[-47 -14  48  64   1  -2]  (13)
[ 28 -41  75 -17  46   0]  (136)
[ 81  25 -18 -68  23   1]  (73)
[  1 -18  47  13  21  -1]  (117)
[  9 -40  75   3  38   0]  (12)
[-34  27  -8  53 -21  -2]  (46)
[ 64  54 -55 -49  -2   0]  (208)
[ 32   8  10 -18  16   0]  (110)
[ 82  39 -37 -69  15   1]  (96)
[ 49 -22  47 -38  41   1]  (40)
[ 31   1  19 -18  20   0]  (159)
[ 59 -23  47 -48  45   1]  (189)
row of (136)
[ 28 -41  75 -17  46   0]
row of (12)
[  9 -40  75   3  38   0]
row of (159)
[ 31   1  19 -18  20   0]

[ 48 -21 -52 -75 -71 -34  34 -50 -29 -46 -17   3 -23 -69   7  64 -56 -14
  10 -50  38  37 -37 -23 -72  84  18  24 -19] -> (4)
[ 85 -72 -69  73  66 -79 -54  48 -57  59 -57 -38 -71  26  24 -75 -43 -54
 -70 -25 -78  51  35 -14 -77 -26   7 -23  69] -> (74)
[ 48 -21 -52 -75 -71 -34  57 -50 -29 -46 -17   3 -66 -69   7  64 -56 -14
  10 -50  38  37 -37 -23 -72  84  18  -7 -19] -> (67)
row of (74)
[ 85 -72 -69  73  66 -79 -54  48 -57  59 -57 -38 -71  26  24 -75 -43 -54
 -70 -25 -78  51  35 -14 -77 -26   7 -23  69]
row of (4)
[ 48 -21 -52 -75 -71 -34  34 -50 -29 -46 -17   3 -23 -69   7  64 -56 -14
  10 -50  38  37 -37 -23 -72  84  18  24 -19]

[ 93   1  14 -33  -1 -53 -17] -> (45)
[ -5  14 -38  13 -23  -3  32] -> (47)
[ -5  14 -38  13 -23  64  75] -> (115)
[ 93   1  14 -33  -1 -53 -36] -> (101)
row of (115)
[ -5  14 -38  13 -23  64  75]
row of (47)
[ -5  14 -38  13 -23  -3  32]
row of (101)
[ 93   1  14 -33  -1 -53 -36]

[-15  -2  19   1  20 -14 -15  -6 -17  -8  -9 -36  33  -9 -20   2   4 -13
  -1  30   8  11  57  13   2  -9 -15  -8   9] -> (108)
[-15  -2  19   1  20 -14 -15  -6 -17  -8  -9 -36  33  -9 -20   2   4  13
   3  -3   5   0 -23  -1  11  -1   6  -5   8] -> (93)
[-36   5  90  67  33 -17  18 -11  11 -15 -23 -20 -16 -87  31  13  53 -19
  43  23  35  76   2 -71  21 -74  21   2   1] -> (86)
[ 27 -34  30  24  -2 -33 -10  22 -17  -7 -23 -23  -5  11  45  43  -8  -5
  15  37  27  17  -4 -29  -8   6  13 -31  23] -> (54)
[ 27   0 -44   4  -1   4  17   5  25   4  15  -9 -20  -4  15  -8   1  -7
  -8 -16   7  14  19  11  -5  10 -10  18  13] -> (44)
[ 27   0 -44   4  -1   4  17   5  25   4  15  -9 -20  -4  15  13  53 -19
  43  23  35  76   2 -71  21 -74  79   1  17] -> (114)
row of (93)
[-15  -2  19   1  20 -14 -15  -6 -17  -8  -9 -36  33  -9 -20   2   4  13
   3  -3   5   0 -23  -1  11  -1   6  -5   8]
row of (44)
[ 27   0 -44   4  -1   4  17   5  25   4  15  -9 -20  -4  15  -8   1  -7
  -8 -16   7  14  19  11  -5  10 -10  18  13]
row of (86)
[-36   5  90  67  33 -17  18 -11  11 -15 -23 -20 -16 -87  31  13  53 -19
  43  23  35  76   2 -71  21 -74  21   2   1]
row of (54)
[ 27 -34  30  24  -2 -33 -10  22 -17  -7 -23 -23  -5  11  45  43  -8  -5
  15  37  27  17  -4 -29  -8   6  13 -31  23]

[ -4  28   3  12 -35  12 -38 -21] -> (38)
[-20  -6 -34 -12  23  61  -7   0] -> (17)
[-20   0  -6  -7  25  23  -6  -8] -> (102)
[-8 -3  2  6 12 -9 -5  2] -> (107)
[-28  35  14  -2 -32 -27 -41 -43] -> (106)
[-41 -16 -49 -36  59  79 -24 -30] -> (41)
row of (41)
[-41 -16 -49 -36  59  79 -24 -30]

